A small network was shown many inputs. Here are its activations along a few directions, one row for each input.
Each table varies a few parts of the input and shows all the possible inputs, shuffled.
A made-up example of a description, with smaller parts first: one of 6 places along a line, together with either a single point or one of 11 places along a line or (one of 2 separate values, together with one of 8 places around a ring).
Shared parts are said once, and a part with two or three values counts as separate values.

Other details of the inputs vary at random and push rows far along three fixed directions, the same in every table; ignore that.

Rows:
x1: [-32 -19  32   2  -3  19   4  -8  16 -20 -33]
x2: [-55 -14  12  -6   1  -9   6  -6   9 -31 -37]
x3: [  4 -10 -16  28 -50 -14  15 -20 -19  47  42]
x4: [ 12  13  -4 -81 102 -14 -65 -34  34 -38  17]
x5: [ 12   5 -16 -33 -68  -4  74  15   3  37  44]
x6: [-49 -14  11  -6  -1 -13   8 -10  11 -29 -45]
x7: [ -7  -6 -41  14 -46 -30  22   7  -2  59  18]
x8: [ 33   7 -44 -63  55 -27 -56 -15  21  36  98]
x9: [-41 -13  33   9 -13   7   5 -37  -8 -37 -26]
x10: [-37 -23  33   0  -8  19   2 -10  18 -23 -27]
x11: [-13   2  18   6 -11   2   8 -46  -3 -23 -53]
x12: [ -4   4 -26  34 -44  -5  25  -8   5  59  30]
x13: [-36 -12  18 -14  -2 -15  -3 -19 -14 -32 -40]
x14: [-15  -3  39  -7  -8  15  -3 -27  -6 -11 -51]
x15: [-13 -11 -22  35 -42  -6  23  -3   4  46  48]
x16: [ 32  22   7 -70 101  16 -56 -37  73 -10  -2]
x17: [ 76  23 -12  54  36  35  -1 114 -32 -34 -17]
x18: [-17 -14 -21  34 -45  -5  20  -2   5  41  53]
x19: [-34  -9  19  16  -2   6  16 -27  20 -30 -39]
x20: [-43   3   8  -6   1  -8   7  -6  11 -18 -53]
x21: [ 51  29 -14  38  37   4 -13 110 -64 -49  -6]
x22: [ -9   5  32 -61 -28  11  56 -24 -12 -36 -32]
x23: [-23  -2   9 -13  -7 -16   0 -23 -13 -23 -57]
x24: [ 11 -13  -1  15 -51  -4   8  -5 -21  62  32]
x25: [-20 -19  40  -5 -12  11  -3 -28  -6 -21 -43]
x26: [  9   8 -17  29 -49 -10  15 -15 -20  55  31]
x27: [-25 -19  30   2  -6  15   6 -13  19 -17 -40]
x28: [-32   6  17 -12  -3 -12  -3 -16 -15 -23 -51]
x29: [ 68  33 -25  68  37  28   7 102 -32 -48 -16]
x30: [ 62  20  -2  52  38  36  -5 115 -31 -35  -6]
x31: [ 22 -11 -10  16 -56  -6  11  -9 -20  65  20]
x32: [-31 -18 -29  13 -45 -24  13  16  -3  44  48]
x33: [ 53  17 -37 -43  58 -13 -50 -36  33  39 100]
x34: [-31  -1  19  16   2   9  16 -25  18 -25 -41]
x35: [  2 -21  -1  14 -52  -2   5  -4 -22  55  44]
x36: [ 40  27 -21  44  43   7  -3 119 -38 -48 -10]
x37: [ 54   2 -22 -55  50  -3 -58 -21  31  44  97]
x38: [ 27  25   7 -63  93  -1 -53 -66  49 -28   8]
Each input here is: one of 2 separate values, together with either a single point or (one of 3 separate values, together with one of 6 places along a line).
Question: The inputs of x7 and x23 match in every part but the choice among 2 separate values. If x36 is changed in the same way as x7 into x23, which row does it become?
Answer: x21
Question: Which other rows does x22 become when the choice among 2 separate values takes its other values? List them by row number.
Answer: x5
Question: Which other rows does x35 become when the choice among 2 separate values takes its other values? List them by row number.
Answer: x1
Question: Which other rows does x28 become when the choice among 3 separate values takes its other values? List them by row number.
Answer: x14, x26

Rows:
x39: [-37  -8  45 -21   0   9   1 -76  22 -17 -75]
x40: [-46  -2  26 -37 -11 -10  18 -22  -2 -30 -56]
x41: [  8  -2   2  38 -43  -4  22  20 -33  19 -11]
x42: [ 57  18  -8  18 -11  29  32  53 -12   6  17]
x43: [ 67  16 -16  34 -42   8  28  87 -52  16  20]
x44: [-13   1 -17 -53  44 -21 -23 -71  56   5   5]
x45: [  0  12  10 -52  18  -3  10  10  -5 -39 -36]
x46: [ 36  20 -28  27   4 -10   4  86 -47 -13  11]
x47: [ 20  14  -1 -22  37  14   8  31  10 -44 -16]
x48: [-56 -41   4  53 -65  -5  13   4 -27  18  -1]
x49: [ 20   6 -39  -8  21 -25 -28  26  -4  38  89]
x50: [ 13  16  -5  27  24   1 -13  41 -37 -50 -47]
x51: [-11 -13  40  27 -72  24  57  27 -51 -31 -43]
x52: [ 53  32  18 -46  93  19 -38  15  19 -67 -33]
x53: [  3   7  39 -30  48  21 -22 -48  22 -44 -30]
x54: [ 80  40 -52 -36  45  -2   1  81  -2  11  78]
x55: [ 54  29  -8  41  28  14 -22  39 -30  -9 -11]
x56: [-35  -7 -20 -37 -45 -22  38 -37  21  53  34]
x57: [-38  -4 -13  36 -73 -13  55  30 -29  16  -1]
x58: [-22 -10  16 -16 -18  -4 -13 -92  22  29   5]
x59: [-12 -13  -8  26 -70  -6  38 -30  10  74  26]
x60: [ 21  17   1 -21  75  12 -11  25  16 -67 -29]
x61: [-29 -15  11  57 -47  13  25  -4   0  24 -19]
x62: [ 40   6 -18  68  14  20 -28  61 -20  17  16]
x63: [ 14  -5 -46  15  10 -17 -33  44 -10  38  87]
x64: [ 94  45  11 -26  88  45 -29  61  -9 -57 -15]
x65: [ 34  18 -17 -41  65 -13 -50 -48  35  11  15]
x66: [ 17  19   3 -22  49  -1 -16  35 -15 -56   5]
x67: [  5   5 -13  71 -44   7  32  43 -37  -1 -11]
x68: [-33  -7 -18 -41  41 -28 -51 -48  46  22  20]
x69: [  2 -16 -14 -26 -40 -13  19 -21  -5  53  59]
x70: [-24 -11 -15  21 -67 -11  20 -64  16  73  20]
x71: [ -6 -12   7 -15 -59  -8  19 -58  14  72  15]
x72: [-20 -17  30  18 -68  15  60  34 -56 -34 -40]
x73: [ 54  10   0 -30  20  18 -15  -7   9  23  52]
x74: [ 13  -4 -27  53   3  -8 -22  63 -22   8  14]
x75: [ 37  -2 -29  26 -10  -6 -22  26 -11  51  77]
x76: [  1  12 -49   3 -12 -29   7   9   2  40  51]
x77: [-40 -14  12 -88 -10  -8  23 -95  59   9 -16]
x78: [-74 -11  24  19 -13  -4  21   0   1 -45 -63]
x79: [ 28  11 -30 -38  -5 -18  -2  19  -4  40  83]
x80: [-34 -18  40   1  34  25 -37 -50  28 -29 -36]
x81: [ -1   4  47 -30  29  24  -2 -13   2 -62 -39]
x82: [-35 -15  20  56   5  17   2  24   3 -38 -51]
x83: [  4   0   4  -1 -14   1  20  24 -26 -12 -25]
x84: [ 22  -3 -35  -6 -14 -23   2   8 -11  56  40]
x85: [  8  -3 -13 -37  14 -17 -13 -30  11  21  47]
x86: [-35 -24 -23  16 -44 -20  16 -20  15  60  29]
x87: [ 36  -3 -20  14   1   4 -28  -4   5  59  75]
x88: [-38 -13  29   8 -21   5  31 -28  12 -20 -57]
x89: [ 12   8  16 -43  21   6   6   6  -2 -37 -39]
x90: [ 25  -5 -17  -5 -25 -13  -1 -15  -4  57  71]
x91: [-50 -18  21   2 -25  -5   7 -40 -18 -32 -49]
x92: [-33 -11  33  -4 -24  10  41 -23  13 -21 -54]
x93: [  7  -2  37 -74  18  15  -5 -79  39  -5  -1]
x94: [  9  18 -11  -2  57  -7 -35  41  -6 -38  -9]
x95: [  4 -17 -28   8 -12 -17 -11   5  -8  47  62]
x96: [-40 -23   2  39 -45 -16  17   1 -25  20 -24]
x97: [ 21   9  -5 -45  46 -12 -46 -63  36   1  31]
x98: [-54 -23  16 -28  -3 -15  -6 -95  64  30 -11]
x99: [-43 -14  37  34 -17   5   2 -10 -13 -29 -78]
x100: [ 36  17   4  55  80  44 -37  75   4 -69 -32]
x101: [-14  -6  27  31 -65  23  68  30 -28 -27 -53]
x102: [  55   31  -10 -102   90   -1  -37    7   30  -36   45]
x103: [-17 -11  30  40  24  22 -26  25 -11 -47 -31]
x104: [-48 -10   1  70 -26   1  18  64 -22 -36 -33]
x105: [-13   9   2  36 -16  -4  10  50 -54 -51 -20]
x106: [-19   4  43 -19  58  16 -40 -55  35 -45 -68]
x107: [ 13   1   7  32 -40  22  44  22 -11  19   0]
x108: [-30 -16 -13 -10  28 -15 -27 -35  55   8   9]
x109: [ 27  -5 -36  22   8 -14 -41   5  14  64  62]
x110: [-48  -5 -16 -29 -25 -42  -3 -72  12  35  -5]
Question: What is each input in this table made of?
Answer: one of 3 separate values, together with one of 4 places along a line, together with one of 6 places along a line
Question: The inputs of x49 and x63 match in every part but the place on the line of 6. If x99 is changed in the same way as x49 into x63, which row does it become?
Answer: x109
Question: The inputs of x68 and x110 match in every part but the place on the line of 6. If x48 is changed in the same way as x68 into x110, which row does it become?
Answer: x91
Question: Which other rows does x87 become when the place on the line of 6 takes its other values? List them by row number.
Answer: x53, x58, x73, x80, x93
Question: Start at x74 and move only the place on the line of 6, one step at a time. The first step leads to x96. Which rows follow, in order?
Answer: x50, x84, x83, x89
Question: Start at x102 and move only the place on the line of 4, one step at a time. The first step leads to x72. Which rows follow, in order?
Answer: x51, x93

Rows:
x111: [ 35   5 -37 -48  20 -22 -28  -7  20  57  72]
x112: [ 44  14 -36 -36  20 -17 -26 -32  20  52  79]
x113: [-28 -23   4  27 -82  -4  37 -22 -18  49  23]
x114: [ 46  12 -37 -41  29  -6 -16 -13  44  53  80]
x115: [-79 -19  38 -16 -37 -11  30 -53  -2 -38 -77]
x116: [ 46  10 -31 -36  23  -4 -20 -24  39  55  83]
x117: [ 45   8 -33 100   8   9 -23 114 -51   7  26]
x118: [-64 -12  40  -7 -36   2  38 -57  11 -33 -84]
x119: [ 58  15 -37  46  -3   8  11 119 -51   0  55]
x120: [ 18  13  24  18  42  27  -6  63 -31 -84 -34]
x121: [ 34  26  16  23  43  27   1  51 -25 -76 -47]
x122: [ 33  16  27  20  42  30 -14  57 -35 -73 -48]
x123: [ 28  14  23  17  43  23 -14  68 -41 -75 -45]
x124: [ -3  11  11 -77  71 -10 -41 -68  42 -33  -6]
x125: [-30 -12 -16  19 -79 -21  48  -6 -18  48   9]
x126: [-32 -19  -8  17 -74 -10  45   0  -7  46  17]
x127: [-62 -20  49  -7 -39   9  32 -48   9 -25 -90]
x128: [-17 -20   3  29 -85  -3  38 -15 -21  60   4]
x129: [-21   4  -1 -33  88 -11 -65 -68  62 -23 -13]
x130: [-23  -4   8 -32  87  -3 -65 -61  70 -24  -7]
x131: [-27 -19  -7  18 -81 -14  40   2 -18  56   4]
Question: The inputs of x123 and x124 match in every part but one. If x131 is changed in the same way as x123 into x124, which row does it become?
Answer: x125
Question: What is each input in this table made of?
Answer: one of 3 separate values, together with either a single point or one of 6 places around a ring
Question: Which other rows does x119 become when the choice among 3 separate values takes its other values? List them by row number.
Answer: x111, x115
Question: List by row number the other rows that have the choice among 3 separate values in common with x120.
Answer: x113, x114, x116, x119, x126, x130
